Each row below holds a small network's activations on one input, seen along a few directions.
In each table, some parts of the input vary, and every possible input appears once, in random order.
A made-up example of a description, with smaller parts first: one of 5 places around a ring, together with either a single point or one of 9 places around a ring or (one of 2 separate values, together with one of 6 places along a line).
Shared parts are said once, and a part with two or three values counts as separate values.
In the rows, zero is written as 128.

Other details of the inputs shift rows strongly along two fixed directions, in all tables alike. That doesn't count.

Rows:
row 1: [109 136 181 194 145  61  98 157 176  96 137  80]
row 2: [132 137 121 129 140 128 139 144 134 128 153 140]
row 3: [107 144 175 171 133  64  85 146 183 109 122  79]
row 4: [128  80 167  78 126 173 186 140 122 113  99 150]
row 5: [131 116  86 137 141  94 137 113  78 117 110  60]
row 6: [161 168  78 111  89 161 143  87 128 167 167 184]
row 7: [134 179  81 215 133  26  81 100 117 123 163  30]
row 8: [140 184 103 166  98 103  84  93 147 151 163 135]
row 9: [121 182 143 224 125  49  62 123 169 118 166  89]
row 10: [128  78 172  91 127 176 174 132 106 106  91 147]
row 11: [151 155  64 117 113 173 122  95  84 164 158 178]
row 12: [ 92  44 237  91 162 122 177 193 165  69  62  87]
row 13: [153 165  66  92  91 159 133  90 137 175 155 182]
row 14: [101 133 172 187 159  66  83 165 157  97 131  75]
row 15: [ 94  71 185 107 174 124 138 188 135  90  84  93]
row 16: [132 111 103  63 128 174 159 131 120 146 116 167]
row 17: [ 79  94 197 145 179  72  99 198 169  87  90  60]
row 18: [111 168 131 169 120  65  60 125 184 136 131  90]
row 19: [168 167  77 125 100 156 162  97 125 159 189 191]
row 20: [149 150  62  83 107 175 138 100 115 172 146 183]
row 21: [ 78  27 245  88 163 128 158 191 148  66  31  77]
row 22: [168 164  82 141  96 165 150  83 101 157 180 189]
row 23: [131 182  79 157 126 105  76 117 136 155 167 132]
row 24: [109  18 203  46 140 205 202 155  86  89  37 144]
row 25: [164 119  96 152 111 116 184  88  73 114 135  94]
row 26: [162 151  72 114 114 182 154  99  86 158 172 191]
row 27: [121 133 113 113 128 133 109 128 131 140 118 133]
row 28: [151  43 164  63 126 240 247 126  54 104 101 197]
row 29: [162 159  72 134 110 172 135  90  79 159 174 184]
row 30: [132 138 132 123 115 125 134 125 155 134 135 137]
row 31: [106 144 178 190 130  60  67 135 170 106 120  74]
row 32: [104 147 164 187 157  58  80 165 169 105 143  75]
row 33: [162 167  64 119 115 165 147 105 108 164 184 186]
row 34: [139 132 139 145 122 130 148 128 133 122 152 143]
row 35: [145 186 100 174 109  94 109 110 160 147 188 142]
row 36: [139 181  96 178 123 107  85 108 122 144 176 135]
row 37: [161 168  61 115 117 162 150 106 114 165 187 188]
row 38: [147 110 118 106 130 185 169 124  79 131 141 173]
row 39: [149 155  65 112 101 172 114  83  91 170 141 177]
row 40: [111 174 129 170 119  59  57 127 189 138 134  89]
row 41: [118  70 156  86 152 177 160 152  82 108  91 141]
row 42: [138 131 140 148 122 133 146 124 126 119 148 142]
row 43: [ 94 143 154 176 157  61  62 164 163 111 125  70]
row 44: [123 125 118 117 126 142 110 120 115 137 111 136]
row 45: [153 164  53 104 117 165 132 107 109 172 169 182]
row 46: [ 74  27 232  90 177 132 146 198 130  66  31  76]
row 47: [104 175 119 176 132  55  42 136 180 138 138  81]
row 48: [119  24 196  49 168 206 235 183  87  83  79 152]
row 49: [111  80 174  96 130 148 143 139 123 108  78 123]
row 50: [134 172 100 150 100 112  77  91 139 154 141 134]
row 51: [186 158  14 102  71 154 152  30  58 180 135 139]
row 52: [147 187  99 177 109  96 108 108 157 148 189 143]
row 53: [154  53 154  61 126 239 246 126  59 110 107 202]
row 54: [136  49 132  21 130 242 212 132  61 128  75 191]
row 55: [120 135 112 110 128 131 113 131 139 141 121 133]
row 56: [ 86  36 239 111 188 126 170 211 132  58  69  82]
row 57: [151 156  61 115 113 173 123  97  85 166 160 180]
row 58: [126 135 123 110 115 127 121 124 155 141 120 134]
row 59: [147 185 101 178 110  98 106 106 153 147 186 143]
row 60: [126 129 126 110 114 136 121 119 139 138 115 137]
row 61: [128 136 146 146 117 117 113 117 138 125 128 124]
row 62: [138  60 152 100 125 140 202 115  74  91  65  72]
row 63: [ 91 144 153 169 146  60  55 152 175 117 109  69]
row 64: [106  62 148 112 155  96 153 138  90  87  47  36]
row 65: [124 132 110 112 143 131 125 148 134 137 136 136]
row 66: [154 154  76 102  88 173 129  79 107 170 141 183]
row 67: [110 169 129 162 120  60  65 131 195 138 134  90]
row 68: [162 154  83 106  89 177 150  83 111 164 158 190]
row 69: [109  86 155  86 164 142 156 174 132 108 104 123]
row 70: [115 183 138 198 115  51  52 121 185 130 151  84]
row 71: [ 80  92 204 156 176  74  91 191 154  82  88  58]
row 72: [ 93 147 149 158 148  55  65 161 192 121 114  71]
Each input here is: one of 6 places around a ring, together with either a single point or one of 11 places along a line.
Q: Changing only the place on the ring of 6 turns row 10 into row 50. The same change can be made to row 61. Which row results?
A: row 49
Q: Changing only the place on the ring of 6 turns row 7 into row 5. The same change can be made to row 36. Which row results?
A: row 11
Q: Which other rows agree with row 35 in the place on the ring of 6? List them by row number.
A: row 1, row 9, row 19, row 22, row 25, row 28, row 34, row 42, row 52, row 53, row 59
Q: A walk changes only the place on the ring of 6. It starts at row 39 and steps to row 24. List the rest of the walk in order.
A: row 31, row 28, row 29, row 41
Q: Change only the place on the line of 11 in row 63. List by row number the other rows that result.
A: row 16, row 20, row 27, row 39, row 44, row 46, row 47, row 54, row 55, row 72

Rows:
row 73: [129 106 125  87 134 178 149 136 104 135 117 168]
row 74: [140 155 112 160 113 105 118 104 128 132 149 115]
row 75: [129 141 105 139 126 112  99 114 116 138 126 114]
row 76: [106  95 154  95 153 144 138 168 133 115 103 126]
row 77: [110 120 173 151 142 105 116 154 156 105 125 108]
row 78: [122  91 154 118 137 133 152 138 112 106  99 107]
row 79: [101 134 145 140 149  96  88 161 159 123 123 102]
row 80: [110 137 152 151 143  92 103 155 164 117 131 105]
row 81: [133 167 110 151 122 107 106 123 156 141 164 137]
row 82: [111 136 160 161 139  99  96 147 155 116 130 111]
row 83: [144 146  76 115 117 135 129 103 110 152 139 139]
row 84: [140 159 101 154 116 100 115 107 134 137 150 111]
row 85: [138 102 112  91 126 167 163 118  89 130 111 142]
row 86: [144 111 141 106 121 174 170 126 112 127 134 173]
row 87: [136 105 132  95 129 178 166 133 111 131 124 171]
row 88: [145 169  82 129 113 135 119 111 134 160 168 165]
row 89: [150 146  96 134 107 138 136  93 106 140 148 141]
row 90: [145  98 132 100 119 170 184 113  90 119 118 149]
row 91: [137 162  88 129 117 147 101 110 121 158 155 164]
row 92: [120 149 114 134 133 123  95 134 139 141 140 133]
row 93: [144 117 130 105 121 170 168 126 116 131 138 170]
row 94: [122 135 148 170 130  86 107 124 136 111 124  86]
row 95: [115  88 146 104 146 132 152 148 115 109  91 103]
row 96: [144 119 132 109 120 170 165 122 115 130 141 171]
row 97: [146 112 112 108 117 161 161 107  89 134 122 147]
row 98: [111  77 155  98 148 142 148 148 103 105  82 105]
row 99: [110 136 157 159 139  93  95 150 161 117 133 108]
row 100: [143 103 112  94 122 166 173 115  93 131 117 145]
row 101: [110 113 147 140 146  95 112 144 134 109 102  81]
row 102: [141 114 136 108 122 175 163 124 111 129 133 173]
row 103: [108  83 167  93 154 150 155 171 131 105  97 126]
row 104: [118  87 183 113 143 148 165 159 131 100 109 136]
row 105: [137 155 103 158 115 104 104 104 126 138 146 114]
row 106: [135 147 107 147 120 108 113 113 125 134 137 114]
row 107: [140 113 130 102 125 171 168 130 116 130 135 169]
row 108: [148 170  88 138 109 136 122 107 134 156 172 166]
row 109: [132 156  96 152 120 104  95 107 124 140 141 112]
row 110: [145 162  65 131 111 133 104  93 105 161 147 138]
row 111: [135 163 116 152 120 107 113 123 156 139 165 138]
row 112: [127  96 158 119 134 128 165 139 120 102 107 107]
row 113: [142 147  83 124 114 142 112  95  97 151 137 142]
row 114: [151 146  87 124 110 136 145  98 112 145 148 140]
row 115: [139 168  77 124 119 137 113 113 133 163 163 162]
row 116: [124 165 102 145 128 110  91 128 149 147 154 134]
row 117: [137 161  96 153 117  99 106 109 133 141 148 110]
row 118: [125 165 105 147 127 111  89 127 147 147 154 137]
row 119: [ 98 116 162 135 152 106  98 163 150 112 111 103]
row 120: [121 117 165 159 133  97 124 131 132 102 115  90]
row 121: [101 130 148 141 150  98  88 160 156 121 120 103]
row 122: [107  88 188  82  97 123 123 116 173 115  43 103]
row 123: [105 120 165 145 147 107 101 156 149 111 115 108]
row 124: [118 129 147 158 136  84 116 135 145 109 120  80]
row 125: [129 162  83 139 125  98  91 114 131 149 139 108]
row 126: [124  90 159 118 137 131 161 140 115 102 101 107]
row 127: [147 104 121 100 118 165 184 112  95 126 123 147]
row 128: [134 100 132  86 131 182 174 139 111 129 121 168]
row 129: [111 120 147 151 141  90 102 137 131 111 107  83]
row 130: [132 166 113 159 119 111  94 120 144 143 159 142]
row 131: [123  81 166 113 139 138 167 141 110  98  96 109]
row 132: [145 162  91 133 112 142 119 111 131 156 165 165]
row 133: [100 128 147 132 153  96  96 165 161 120 119 101]
row 134: [149 156 103 129 112 144 138 114 133 148 165 163]
row 135: [140 167  84 131 115 142 107 111 127 160 162 165]
row 136: [115 127 141 148 140  83 115 141 146 112 115  80]
row 137: [123  88 159 119 137 138 153 134 107 104  97 111]
row 138: [117  83 172  33  89 197 161 122 164 142  63 181]
row 139: [121  98 171 116 140 139 158 155 138 106 117 133]
row 140: [104 118 165 143 147 106 102 158 150 113 115 108]
row 141: [153 150  94 140 105 134 131  89 106 144 151 143]
row 142: [129 161  85 143 124 102  90 112 127 148 137 109]
row 143: [122 116 166 158 134  92 124 133 134 102 116  86]
row 144: [144 152  83 134 110 137 116  92 102 150 143 142]
row 145: [136 112  98  92 127 163 149 117  90 140 114 140]
row 146: [139 103 143  99 126 179 172 130 108 125 127 172]
row 147: [121 148 119 140 131 120 100 131 141 138 144 136]
row 148: [148 164 107 147 105 143 124 103 127 148 168 170]
row 149: [108 127 131 142 147  86  96 144 141 119 108  76]
row 150: [112 133 163 159 140  95 106 150 162 111 132 108]
row 151: [139 110 102  92 125 162 160 116  93 136 115 141]
row 152: [116  91 173 107 146 144 163 162 137 103 111 132]
row 153: [124 135 147 167 131  80 112 128 144 111 128  83]
row 154: [119 118 155 148 139  88 132 140 145 104 116  82]
Q: What is each input in this table made of?
A: one of 2 separate values, together with either a single point or (one of 5 places along a line, together with one of 8 places along a line)
Q: Changing only the choice among 2 separate values turns row 88 into row 136. The same change can be made to row 121. Which row results?
A: row 145
Q: Changing only the choice among 2 separate values turns row 91 into row 113. The same change can be made to row 135. Which row results?
A: row 85
Q: Changing only the choice among 2 separate values turns row 109 into row 147. The same change can be made to row 141. Which row results?
A: row 146
Q: A walk changes only the place on the line of 5. It starts at row 86 and steps to row 146. List the rest of the walk in order.
A: row 130, row 140, row 73
Q: Change only the choice among 2 separate values in row 97. List by row number the other rows that result.
A: row 130
Q: Change only the choice among 2 separate values in row 128. List by row number the other rows that result.
A: row 100
Q: A walk changes only the place on the line of 5. It starts at row 90 and steps to row 89. List the rest of the walk in order.
A: row 105, row 109, row 98

Rows:
row 155: [ 95 143 141 157 151 104  53 165 146 132 129 112]
row 156: [ 99  81 225 119 133 135 125 152 149  90  74 117]
row 157: [111  61 157 127 152  99 183 153 119  89  79  66]
row 158: [113  79 193  80 132 114 148 136 150  95  66  78]
row 159: [118 170 124 151  99  84  90 107 201 143 127 123]
row 160: [ 92  98 178 113 148 115 125 172 190 118  82 123]
row 161: [ 90  66 166  94 160 159 129 169  99  96  71 107]
row 162: [116  88 174 145 133 100 179 134 154  89  97  82]
row 163: [161 142  83  94 106 157 117  83  75 152 118 126]
row 164: [122 163  90 107 133 112  80 142 154 160 149 129]
row 165: [162 146  98 137 119 122 130 103  71 134 153 106]
row 166: [155 173 151 160 106 118 116 112 140 124 179 128]
row 167: [156 127  68 153 112 140 161  90  74 141 137 145]
row 168: [127 146 101 146  93 126 112  71 133 151 119 145]
row 169: [113 164 149 190 110  66  47  98 161 130 119  82]
row 170: [127 146  45  84 115 163 143 106 111 171 126 163]
row 171: [154 155  94 117 148 159 130 129  92 144 186 164]
row 172: [159 141 104 151  89 161 167  96 118 138 160 200]
row 173: [145 142  77 133 135 167 144 108  63 143 169 163]
row 174: [143 139  68 132 138 166 156 119  93 149 167 202]
row 175: [125 172 120 174 156  74  75 138 123 123 172  76]
row 176: [103  65 178  84 129 128 173 127 147 103  52 103]
row 177: [147 150 127 184 110 120 123  88 115 123 155 119]
row 178: [ 90 153  86 166 133  94  67 125 143 148 128 110]
row 179: [133 135  72 142 105 122 107  89 104 149 105 127]
row 180: [131 148  58  88 121 164 131 122 132 177 137 184]
row 181: [122 109 211 158 142  91 133 147 132  75 112  60]
row 182: [139 162 113 178 129  37  91 125 143 123 143  44]
row 183: [139 145  64 119 106 110 121  89 122 156 104 117]
row 184: [144 143  61 111 133 152 166 128 113 158 173 187]
row 185: [121 140  75 160 140 122 132 115  98 136 162 147]
row 186: [156  77 150  68 114 179 226 118  94 108 112 134]
row 187: [167 147 120 146  91 174 153  95 104 140 174 189]
row 188: [135  84 130  65 130 138 153 129 105 120  68  91]
row 189: [105 102 236 147 172  93 123 199 159  79 122  80]
row 190: [110  84 169 133 180 151 146 174 105 100 131 130]
row 191: [132 171 132 125 120 127  67 128 156 147 159 145]
row 192: [161 156  99  71  76 165 142  88 141 160 144 180]
row 193: [133 168 127 179 105  79 128 120 185 123 158 122]
row 194: [ 85  80 151 115 162 143 120 173 136 118  84 140]
row 195: [131  92 177  77 120 158 144 112 108 112  86 115]
row 196: [165 131  84 147 114 151 145  94  57 141 145 138]
row 197: [ 99 172 107 152 138  45  41 147 174 142 133  55]
row 198: [141 157  88  90 131 170  94 124 107 166 157 167]
row 199: [112  56 182  78 116 186 185 135 123 107  64 177]
row 200: [133  62 134  52 161 189 222 161  80 102 107 127]
row 201: [157 161 120  92  80 174 120  88 121 153 152 177]
row 202: [146 142 151 129 112 123 156 122 155 122 156 127]
row 203: [129  80 190  83 152 158 196 183 136  97 117 136]
row 204: [127  53 153  75 136 187 169 131  59 105  47 123]
row 205: [122 148 130 215 113  63 105 105 153 110 144  97]
row 206: [130 168 118 172 130  89 119 138 184 134 168 135]
row 207: [120 126  91 135 145 116 149 141 125 119 139 116]
row 208: [113 167 134 211 138  67  87 142 178 124 168 130]
row 209: [ 98 111 196 107 144  93  95 184 191 113  99  95]
row 210: [129 161 120 141 116 150  80 119 143 155 151 173]
row 211: [ 81  98 193 152 150 102  93 179 185 106  84 120]
row 212: [159 123 129 119 127 199 169 127  93 136 159 204]
row 213: [151 131  98  92 149 162 166 144 111 142 163 159]
row 214: [101 178 120 161 141  70  30 141 147 139 141  63]
Q: Changing only one part turns row 203 into row 209. The same change can be made to row 157. Which row results?
A: row 183
Q: Changing only one part turns row 211 into row 208. The same change can be made to row 188. Which row results?
A: row 182
Q: What is each input in this table made of?
A: one of 2 separate values, together with one of 5 places around a ring, together with one of 6 places around a ring
Q: Change only the place on the ring of 6 in row 167. List by row number the other rows that result.
A: row 172, row 174, row 185, row 205, row 208
Q: Change only the choice among 2 separate values in row 166. List by row number the other rows that result.
A: row 201
Q: Change only the choice among 2 separate values in row 156. List by row number the other rows that result.
A: row 187

Rows:
row 215: [142 118 129 118 116 156 158 112 106 126 129 149]
row 216: [120  81 142  79 132 149 166 136 118 114  79 115]
row 217: [146 159  88 124 117 139 134 116 131 153 167 158]
row 218: [120  79 145  92 143 155 156 141  92 111  83 118]
row 219: [118 154 156 181 121  58  89 128 182 115 132  79]
row 220: [115 187 117 197 140  53  60 138 174 131 169  92]
row 221: [141 152  74 123 112 134 114  96 106 156 137 136]
row 222: [138 120 116 105 134 158 160 133 115 133 141 157]
row 223: [105  90 162 112 144 108 129 151 137 104  81  78]
row 224: [110  91 187 147 146 115 134 151 122  91 102  97]
row 225: [119  78 143  85 139 152 161 137 104 112  82 116]
row 226: [153 155  99 139 101 136 131  90 120 147 155 153]
row 227: [113  92 188 143 143 113 137 151 128  91 100  97]
row 228: [141 149  74 130 116 140 108  97  93 154 140 138]
row 229: [138 167 100  81  97 203 108 115 156 184 160 244]
row 230: [138 123 116 100 127 154 165 133 129 135 137 155]
row 231: [147 158  88 136 126 143 126 118 113 150 169 161]
row 232: [124 183 131 201 113  48  64 114 180 129 157  83]
row 233: [106  92 175 139 167 119 134 175 127  97 114 106]
Q: What is each input in this table made of?
A: either a single point or (one of 3 separate values, together with one of 6 places along a line)
Q: Change only the choice among 3 separate values in row 233. List by row number the other rows that result.
A: row 224, row 228
Q: Change only the choice among 3 separate values in row 219. List by row number the other rows that result.
A: row 216, row 230
